Each row below holds a small network's activations on one input, seen along a few directions.
In each table, some parts of the input vary, and every possible input appears once, in random order.
Descriptions start from the smaller parts, as in this example, which fits no table here: ring(8) and (point or ring(9) or (values(3) and line(4))).
Shared parts are said once, and a part with two or three values counts as separate values.

Other details of the inputs vary at random and push rows far along two fixed directions, the same in every table; ignore that.

A family of inputs:
R1: [ 25.3  14.3  -5.6 -47.2 -22.0  33.0   0.6  21.0   4.0  59.5 -14.0 -17.4]
R2: [ 10.2 -28.8 -26.6  65.2  66.2 -32.2 -29.7  38.8  -5.3 -15.7  58.5   4.5]
R3: [ -4.1  -5.7  22.9 -23.9 -14.7 -10.8  13.0 -34.8 -23.9 -21.7 -23.9 -17.3]
R4: [-19.3   0.3   9.5  19.3   9.9 -33.9  12.6 -26.2  -7.3 -56.6  -4.7  15.7]
R5: [ 22.0  -7.4 -17.8 -15.2 -16.3  40.4 -14.0  33.3   3.6  67.8   9.1 -38.5]
R6: [ 18.3 -12.4 -21.4  12.1  29.6   5.4 -28.2  36.7   8.6  27.6  20.0  -8.1]
R7: [ 28.9  -7.8 -13.1  66.1  43.0   4.3  -8.7  47.5  22.4  16.8  60.1   0.8]
R8: [-23.0 -23.6 -18.1  73.1  54.2 -49.4 -18.1  12.8   2.5 -50.2  35.8  28.2]
R9: [ 11.7  -6.3   1.2  14.4  20.4 -18.8   2.7  -2.5 -16.3 -25.2  16.9  -4.7]
R10: [-53.2   3.9  21.1  38.3 -26.4 -39.1  27.4 -44.8  -0.3 -86.7 -13.4  38.5]
R11: [-34.3   2.3  19.3 -43.3 -40.9 -16.3  24.4 -53.3 -20.8 -42.5 -51.5  -2.5]
R12: [-10.2   2.2   3.5  60.8  37.5 -32.7  -5.2  14.1  20.5 -30.1  26.2  41.3]
R13: [  9.6  22.5   1.4 -22.8  -6.7  20.7   4.4   1.4  -0.7  27.5 -17.3   6.1]
R14: [  9.4   7.6  18.8 -51.0 -27.4  21.2   6.3 -20.2  -3.4  22.1 -39.5 -21.9]
R15: [ -4.4  10.0  -3.9 -49.8 -24.3  33.6 -10.9   6.6  -4.9  56.5 -36.4 -13.2]
R16: [-17.2  12.5  -0.2  -3.6   0.3  -1.6   6.0  -1.9   2.2  -7.2 -13.4  28.4]
R17: [ 10.2   3.3  -0.7 -33.5 -41.6  33.4  15.3   1.8  -0.8  33.0 -14.2 -24.8]
R18: [ 56.5   8.0 -12.5 -43.0 -16.1  60.9  -4.4  23.9   6.0  81.2  19.7 -49.7]
R19: [ 35.8  -5.9 -25.0  25.9  45.3   4.4 -17.4  46.9  14.3  21.1  39.0   1.8]
R20: [-30.4  21.3  29.9 -43.9 -39.0   7.9  18.6 -42.8  -7.3  -6.3 -58.8  14.5]
R21: [-34.6  15.9  20.2   3.8 -22.1 -27.8  15.8 -31.5   1.3 -48.4 -26.5  37.0]
R22: [ 55.8   0.2  -6.2 -31.1  16.1  37.4  -7.9  29.0  -2.6  72.1   9.5 -52.2]
R23: [-28.5  13.0  26.0 -38.6 -43.6 -12.0  20.5 -55.7 -11.8 -43.6 -56.5  10.8]
R24: [-14.6   0.6  19.1 -15.1 -31.4   7.4  12.9 -37.2   2.6 -14.3 -12.8  -4.5]
R25: [-10.9 -15.2  -2.6  32.7  26.6 -39.7   2.9  -6.9 -14.9 -55.4  20.4  15.2]
R26: [  2.3  -7.3 -23.3  53.7  45.1 -17.0 -29.8  49.0  20.1  11.9  41.0  23.0]
R27: [-12.6  -4.2  -1.1  -2.0 -17.0   2.3   8.2 -16.3   5.6 -18.1   7.5   5.3]
R28: [  1.4 -13.0 -14.6  -1.4  -4.9  18.8 -17.5  11.5   6.7  24.8  19.3 -16.3]
Each input here is: line(4) and (values(2) or line(5)).
Question: Changing only the line(4) part turns R28 into R27. The same change can be made to R26. Which row results?
Answer: R1
Question: Change only the values(2) part in R18. List by row number the other rows that result.
Answer: R10
Question: Change only the line(5) part in R8. List by row number the other rows that result.
Answer: R2, R6, R15, R26
Question: A walk changes only the line(5) part. It starts at R3 and steps to R22. List the rest of the walk in order.
Answer: R14, R12, R20

A family of inputs:
R29: [-36.3 -12.0  34.0 -19.6 -50.7  -5.6  18.1 -63.5 -12.0 -39.9 -28.3 -11.5]
R30: [-39.7 -15.4  -0.4  50.4  35.4 -63.0  -3.8 -21.2 -11.0 -86.1   9.8  33.9]
R31: [ 41.9 -23.9 -13.4  27.1  36.6  22.0 -19.7  38.0  10.7  44.1  56.8 -33.0]
R32: [-18.8  11.5  32.7 -27.9 -53.1 -15.7  44.4 -58.6 -19.6 -53.0 -35.5   2.5]
R33: [ -5.6  -1.3 -22.6  40.8  10.5   0.9   1.2  19.7  12.8 -12.6  45.4  27.2]
R34: [-19.8 -12.6  -0.6  56.0  26.6 -39.6   7.8 -16.5   1.1 -72.4  28.6  21.4]
R35: [ 23.3  12.5  -3.9 -60.9 -25.9  37.4 -13.2  26.4  -4.1  94.4 -37.5 -33.8]
R36: [ 21.5   3.7 -13.5  33.8  17.8  15.0  -7.5  46.6  25.3  42.8  29.6  -1.8]
R37: [-32.5 -14.9  11.5  68.2  15.8 -46.2   4.6 -33.0   6.3 -85.3  25.1  28.0]
R38: [-49.4   1.8  23.8 -27.9 -28.3 -46.5  18.0 -58.1 -35.5 -71.6 -53.2  14.7]
R39: [ 61.3  14.2 -17.1   9.0  34.0  33.9 -11.3  48.5  32.1  56.3  48.4  -4.6]
R40: [ -2.0  14.3  -3.5 -47.5 -60.2  39.9  17.8 -14.8  -4.1  27.9 -13.1 -11.3]
R41: [-40.4 -19.0   3.9  55.7  33.8 -61.4 -12.7 -24.2  -6.3 -81.0   6.9  32.3]
R42: [-30.0  -2.3  -2.1  53.7  -0.8 -19.5   2.4  -1.8  17.5 -44.1  33.3  35.5]
R43: [-21.3  20.3  25.6 -41.8 -42.7   0.0  22.3 -50.6   7.5 -29.9 -46.3  22.2]
R44: [ 24.8  -7.7 -10.3  25.2  45.7 -26.3  -6.8  27.9 -11.9  -9.4  23.3   3.7]
R45: [-0.2 19.4 14.2 39.9 16.8  5.8  9.1  4.6 15.2 -4.8 20.6 27.9]
R46: [ 21.7  -8.3 -15.9  21.3  41.1 -12.8  -6.1  26.8  -8.1  -3.6  29.0  -6.0]
R47: [-36.1 -27.5   5.3  51.8  35.9 -49.7 -16.6 -13.6  -5.2 -58.1  17.9  22.4]
R48: [ 44.9  -4.2 -10.9  30.2  38.0  -1.6   4.2  35.0  -0.2   5.6  41.4  -9.0]
R49: [  8.9  12.3  -1.8  28.6  48.6   0.3 -17.1  32.4   6.3  25.3  12.9  22.6]
R50: [-33.8  -3.3  19.0 -33.3 -34.5 -16.1  20.3 -55.2 -20.9 -48.0 -45.0  -6.6]
R51: [ 25.8  22.8   9.1 -55.3 -13.3  52.9   2.5   8.9  -1.1  77.7 -33.8 -23.6]
R52: [ 60.3  -6.4 -24.0  17.2  34.2  29.6 -10.7  45.8   7.7  49.6  59.1 -41.0]
R53: [-51.5   1.7  14.1 -24.5 -49.6  -4.5  12.9 -40.9  -4.2 -34.4 -41.3  14.3]
R54: [ 44.0  -4.6 -13.2  20.6  39.4   1.1   1.5  37.1  -2.1  14.5  35.4 -14.6]
R55: [ 30.6   6.6 -16.0  15.1  49.8   2.2 -20.6  36.8  23.4  20.6  28.1  18.2]
R56: [  6.5  -5.9   5.2 -43.1 -14.8   4.8 -14.1 -17.1 -20.6  23.0 -29.5 -31.2]
R57: [ 20.6 -12.7 -15.4  27.2  35.9  -4.6  -5.7  18.1   1.5  -3.8  36.6 -12.5]
R58: [ 19.9   9.3  11.7 -53.1 -43.1  26.1  26.1 -21.2 -17.6  17.8 -19.8 -38.0]
R59: [ 26.4   6.1   3.1 -63.7 -30.6  31.4  17.3  -8.4 -19.4  37.2 -25.7 -48.4]
R60: [ 34.3 -14.1   0.7 -58.1 -14.8  45.4 -16.2   8.8 -13.6  74.7 -10.7 -62.3]
R61: [  7.0   7.3 -18.3 -63.3 -34.5  43.0  -2.8   8.2 -11.3  54.7 -24.1 -20.4]
R62: [ 16.9  -3.2 -20.6  34.9  16.2  19.4 -13.4  41.4  19.7  25.3  50.5   0.8]
R63: [-63.2  21.9  36.9 -19.8 -23.3 -28.4  10.8 -56.1 -17.4 -44.4 -68.1  43.2]
R64: [ 17.0  -3.5 -36.0  18.5  23.5  20.5 -11.1  42.9  11.0  29.5  41.7   5.3]
R65: [-29.6  -9.9  -6.7  49.0  23.4 -41.8 -15.9   9.5   8.2 -44.1   6.0  37.7]
R66: [ -2.7   6.6  15.9 -43.4 -40.0   6.1  29.3 -35.1 -18.8 -13.9 -31.6 -21.3]
R67: [ -0.6 -13.5 -13.4  28.4  42.6 -33.6 -16.4   9.4 -12.2 -24.6  22.5   5.0]
R68: [ 19.4  -9.3 -14.6  29.5  41.4 -15.9  -0.4  22.2  -3.4 -14.0  32.0  -2.5]
R69: [  4.3 -14.7  -2.6  41.2  23.5 -14.2  -5.9  -2.0   6.6 -25.2  28.6  -1.6]
R70: [-14.7   8.8  31.2 -31.0 -49.7 -11.1  42.0 -53.5 -21.4 -49.0 -39.8  -0.4]
R71: [-29.4  -8.1   6.6  46.8  37.3 -71.7   2.5 -12.6 -19.8 -84.2   3.7  42.7]
R72: [-62.7  12.7  35.4   0.3 -62.9 -21.9  31.8 -55.1   4.5 -53.4 -49.6  30.1]
R73: [-40.3  -8.8 -12.7  42.9  27.3 -39.6 -21.3   8.8   2.2 -39.9  13.9  41.0]
R74: [ 20.4  10.3   4.1 -44.3 -52.0  45.2   5.7   5.2   6.0  53.0 -20.5 -33.9]
R75: [-21.9 -18.4   1.4  56.4  29.6 -39.4  -4.1 -17.2   3.9 -63.8  20.9  18.6]
R76: [ -0.9 -16.1  -4.8  30.6  27.2 -18.5 -10.0  -2.7   1.8 -23.9  16.2  -1.1]
R77: [-26.3   1.0  16.0 -33.3 -23.6 -26.6  15.5 -40.5 -30.3 -42.7 -43.9  -1.1]
R78: [ -0.3   3.5   5.3 -39.5 -43.4  23.7   4.4  -6.0   2.4  26.3 -34.7 -18.7]
R79: [ 34.5 -13.2   3.6 -57.9 -24.2  50.3  -7.0   2.8  -8.1  73.4  -8.8 -65.6]
R80: [ 15.9 -17.8 -13.6  32.9  42.6 -11.9 -21.9  17.9   1.7  -1.7  28.8  -8.4]
R81: [-11.0  -6.3 -10.5  27.1  20.7 -25.6 -21.8  20.4   3.4  -9.4   3.7  21.0]
R82: [ 29.6  26.6  13.5 -60.3 -41.4  41.7  14.6 -15.1  14.2  42.1 -19.8 -14.1]
R83: [ 11.0  -6.7 -27.9  18.3  29.7  12.6 -26.0  46.7  11.0  32.9  31.0  -0.9]
R84: [ 42.5  -8.2 -11.4  29.0  23.1  17.7 -12.1  24.6  12.0  28.3  51.9 -29.2]
R85: [  4.6  11.4  -1.3  35.3  48.0  -0.1 -11.7  27.1   9.8  13.5  14.2  26.7]
R86: [ 18.1  -2.7 -33.7  29.0  22.4  19.1  -8.2  42.4  13.1  22.7  49.3  10.1]
R87: [-15.4  -0.7  -3.7  46.1  16.8 -15.8  -1.7  19.3  20.7  -7.7  11.1  24.2]
R88: [ -2.1  -4.5  -8.1  42.7   9.5  -8.9  -5.6  19.0  19.5 -14.1  23.3  16.2]
R89: [-13.8   2.3  -2.3 -50.9 -34.0  18.4  -8.9  -4.1  -9.8  29.9 -35.3 -11.7]
R90: [-11.7  28.8  32.9 -37.8 -44.3  29.7  25.6 -35.4  -2.2  14.3 -43.7   2.3]
R91: [ 16.7   6.3  11.8 -50.1 -46.1  28.5  19.1 -28.5 -11.7  19.8 -14.8 -42.3]
R92: [-20.3   4.3   9.8 -43.9 -45.6   7.8   2.5 -20.8  -5.5   4.6 -51.3  -6.7]
R93: [-5.7 12.4  8.1 34.5 30.4 -1.1  0.8  8.7 12.3 -3.9  8.4 28.5]
R94: [-52.0   3.0   0.1 -33.8 -40.1 -13.8   8.9 -38.1 -17.9 -36.0 -45.0  27.6]
R95: [ 34.2  -1.0  -9.4  32.1  24.9   0.1   8.9  22.7   2.0  -2.4  50.5 -11.1]
R96: [  0.7  -6.3 -32.5  27.5  26.7   2.6  -9.9  32.0   8.7   4.1  34.1  19.9]
R97: [ 51.0   1.0 -21.4  27.1  13.1  34.6 -15.2  60.4  26.9  61.8  52.2 -21.8]
R98: [  9.7  -7.4  -4.1  28.8  37.9 -31.1   2.6  13.1 -11.2 -32.7  15.8  12.4]
R99: [-21.7 -15.1  20.4 -39.3 -33.3   4.7   6.0 -42.4 -14.4  -6.4 -35.6 -24.8]
R100: [-29.4   4.0   8.9  67.4   1.6 -29.1   9.9   0.2  23.8 -42.0  19.8  40.8]
R101: [ 25.1  11.6  -3.9 -60.7 -27.9  41.8 -10.4  26.9  -0.9  93.5 -36.9 -36.4]
R102: [-52.2  -4.0  23.6 -27.4 -35.2 -34.1  19.6 -68.8 -26.2 -74.1 -52.9   8.1]
R103: [ 47.1   7.0 -20.9   8.8  49.8  17.9 -19.1  46.6  28.8  43.9  34.9   6.2]
R104: [-25.6   9.6  14.1 -32.2 -42.3   7.3  12.3 -18.6   2.7  13.5 -52.3  -0.5]
R105: [ 31.3 -12.9   0.6 -60.9 -11.7  36.3 -22.9   9.0 -20.2  77.0 -14.1 -58.7]
R106: [44.5 16.1 -8.6 22.8 40.7 37.7 -9.2 49.5 19.3 63.9 34.7 -3.0]
R107: [-27.6  18.9  26.3 -47.7 -42.0  -3.8  20.4 -53.7   5.3 -32.4 -54.7  22.8]
R108: [-17.3   2.9  10.3 -38.7 -46.4   9.9   6.9 -20.7  -2.2   2.5 -48.5  -6.5]
R109: [-47.2   4.9  16.4 -27.7 -59.5   2.3  16.2 -42.5  -3.4 -28.4 -40.0   9.5]
R110: [  1.5   7.7  -5.0  10.9  36.8 -25.0 -18.6   9.4  11.9  -9.9   5.8  35.5]
R111: [-35.6  -6.5 -24.1  37.7  27.4 -36.5 -14.1   8.6  -2.6 -40.3  17.4  47.9]
R112: [ 52.2   8.2 -23.6  -3.5  51.7  17.5 -29.3  54.3  20.9  59.0  30.5  -0.8]
R113: [ 27.8  11.8  -4.9 -56.8 -28.7  48.6  -6.4  28.0   2.7  94.6 -33.9 -38.2]
R114: [-41.6 -10.5  -9.5  51.8  21.4 -33.1  -7.6   2.6  11.8 -53.4  17.5  40.9]
R115: [ 38.5  -7.1   8.9 -48.2 -35.4  53.0  -0.4  -2.8  -3.7  70.4   5.7 -63.2]
R116: [  1.9   4.9  18.4 -50.6 -32.7  -0.5  24.8 -29.8 -24.3  -9.7 -45.2 -17.6]
Question: Changing only one part turns R54 into R32. The same change can be made to R75. Which row results?
Answer: R84
Question: Changing only one part turns R62 into R89. The same change can be made to R90. Which row results?
Answer: R49
Question: Changing only one part turns R42 into R109. The same change can be made to R95. Which row results?
Answer: R66
Question: Describe the family of inputs behind these rows.
Answer: line(8) and (values(2) or line(4) or line(5))
Question: Change only the values(2) part in R55. List by row number the other rows that result.
Answer: R85
Question: A walk changes only the line(4) part. It starts at R64 and steps to R53. List the rest of the walk in order.
Answer: R78, R87
Question: List by row number the other rows that have the line(8) part in common with R76.
Answer: R50, R51, R68, R96, R99, R103, R104, R108, R114, R116
Question: Change only the values(2) part in R107. List by row number the other rows that result.
Answer: R93
Question: Change only the line(5) part in R67. List by row number the other rows that result.
Answer: R38, R56, R71, R105
